Each row has a name. Each piece below is followed by the name of the row it came from, unless a question asks for something else. Each question is about the rows just above it. Places in a row count from 1.

k_678: [ 86 160 118 139 142 131 121  93 134 110 128  94 140 157 166]
k_727: [145 137  88  64 147 145 132 106 137 111 190 208  84   4 106]
k_982: [ 84 151 115 140 141 121  98  89 137 109 127  82 140 156 166]
k_298: [ 73 151 117 138 129 143 140 112 165 111 140 115 153 153 170]
k_507: [143 120  87 115 120 151  83 163 114 135 132 147 142 132  65]
k_388: [ 69 151 118 141 137 141 137 113 148 106 144 115 152 152 166]
k_675: [ 73 132 116 139 137 143 137 117 157 103 143 114 151 155 168]
k_871: [206 119  88 116 137 149  84 150 104 111 142 163 145 137  52]
k_856: [ 89 160  93 117 162 146 128 103 137 102 140 116 144 146 166]
k_748: [ 86 161  90 116 161 151 133 105 134 101 144 113 145 146 162]
Row and place of [138] in the named rows:  k_298, 4
Row and place of [119] in the named rows:  k_871, 2
asked: [ 73 132 116 139 137 143 137 117 157 103 143 114 151 155 168]  k_675

k_995: [134 133 171 138]
k_109: [133 107 136 186]
k_956: [100 120 232  85]
k_454: [126 132  86 131]
k_849: [106 155 112  49]
k_344: [155 112  46  52]
k_764: [114 143  66  59]
Which row holds [ 66 143] read backwards?  k_764
[155 112  49] is in which row?  k_849

k_97: [ 59 122 179 153]
k_288: [147 192 151 116]
k_321: [120 173  50 139]
k_743: [147 193  30  72]
k_602: [148 192 116 151]
k_125: [152 193  72  30]
[151 116 192] is which row, read backwards?  k_602
Which row holds [192 147] read backwards?  k_288
asked: [193  30  72]  k_743
Where in the named rows is [122]?  k_97, 2
Which row holds [ 30 193 147] read backwards?  k_743
asked: [179 153]  k_97

k_162: [130 103 117 113 122 142 124 143 119 137 132 114 128 123 135 119 130 150
 124 121 131 158 128 133 135 126 132 125 116 141 119 130 108 109 112 134
 111 103 135 145 135 125 139 135 128 140 118]
k_207: [126 140 179 132 104 132 166 139 137 119 128 103 166  85 118 126 130 101
  99  80 151  87 129  82 134 126 132 115 151 194  96 132 133 177 121 137
 141 152 133  97 106 118 142 129 116 121 106]
k_335: [131 135 169 131 105 132 160 135 134 120 127 109  84  90 122 122 130 111
 104  87 148 148 130  88 130 126 132 115 147 184 101 126 135 141 137 121
 177 140 134 102 113 122 139 132 117 121 118]
k_474: [134 144 145 140 119 122 142 116 136 117 122 136 139 113 124 124 127 116
 123 119 133 113 131 107 117 126 132 111 142 139 124 126 150 143 147 136
 158 137 129 107 120 134 125 131 122 116 143]
k_348: [138 110 137 118 108 142 139 139 124 128 128 114 173 102 133 111 131 144
 114 102 139 179 131 112 127 126 132 120 129 165 108 123 123 119 125 145
 144 105 139 127 128 128 141 142 121 131 129]
k_546: [139 125 147 128 108 135 146 130 130 121 125 120  84 126  90 133 128 131
 113 102 140  86 133 103 123 126 132 115 137 163 111 115 138 130 137 145
 158 118 136 114 122 131 137 139 119 123 137]
k_26: [131 105 129 114 113 145 134 146 120 135 132 109 147 110 135 114 131 146
 116 107 135  12 128 122 136 126 132 125 122 160 111 115 109 112 114 136
 128 105 138 139 131 123 143 138 124 138 116]
k_745: [122 103 157 108 106 149 153 162 122 138 137  84 126  90 128 120 133 133
  99  80 150 132 126 103 148 126 132 128 129 196  91 129  97 117 105 109
 146 123 140 129 121 111 153 133 121 142  85]
k_415: [109 146 159 134 134 119 146 135 137 128 133 112 112 125 114 151 127  90
 117 108 136  85 122 113 141 126 132 120 142 141 120 126 123 150 125  81
 146 174 120 111 112 113 129 111 128 126  93]
k_285: [133 120 159 122 101 142 155 144 127 127 128 101 109  87 127 116 132 127
 103  83 149 164 131  93 133 126 132 120 139 189  96 138 123 128 126 130
 165 123 140 114 118 122 145 139 118 130 114]
[131 135 169 131 105 132 160 135 134 120 127 109  84  90 122 122 130 111
 104  87 148 148 130  88 130 126 132 115 147 184 101 126 135 141 137 121
 177 140 134 102 113 122 139 132 117 121 118] is in which row?  k_335
asked: [ 84 126  90 128 120 133]  k_745
The row with [133 120 159 122 101 142 155 144 127 127 128 101 109  87 127 116 132 127
 103  83 149 164 131  93 133 126 132 120 139 189  96 138 123 128 126 130
 165 123 140 114 118 122 145 139 118 130 114] is  k_285
Which row holds [102 173 114 128 128] read backwards?  k_348

k_735: [ 24 225 155 109]
k_412: [140 206  57  21]
k_185: [ 82  68 211 168]
k_372: [ 64 100 176 189]
k_203: [ 64 100 176 140]
k_910: [184 135 159 121]
k_231: [ 58  21 169  47]
k_65: [ 66 172  67  52]
asked: [ 64 100 176 140]  k_203
Where in the named rows is [66]?  k_65, 1
asked: [ 68 211 168]  k_185
Which row holds this, read backwards? [21 57]  k_412
Row and place of [109] in the named rows:  k_735, 4

k_573: [139  41 136 190  76  73]
k_659: [162   6  78 167 120 191]
k_74: [ 16 212 191  32 121  51]
k_731: [191  31 191 121  32 184]
Where in the named rows is [41]?  k_573, 2
[ 32 191] is which row, read backwards?  k_74
asked: [191  32 121]  k_74
[184  32] is which row, read backwards?  k_731
Which row holds [ 73  76 190 136  41] read backwards?  k_573

k_287: [137 123  87 133]
k_135: [134 131 178 147]
k_49: [106 132  26  99]
k_78: [175  75 208 199]
k_120: [ 85 208 132 133]
[75] is at row and place  k_78, 2
Which row holds [208  75] read backwards?  k_78
Where in the named rows is [26]?  k_49, 3
Where in the named rows is [147]?  k_135, 4
Row and place of [134] in the named rows:  k_135, 1

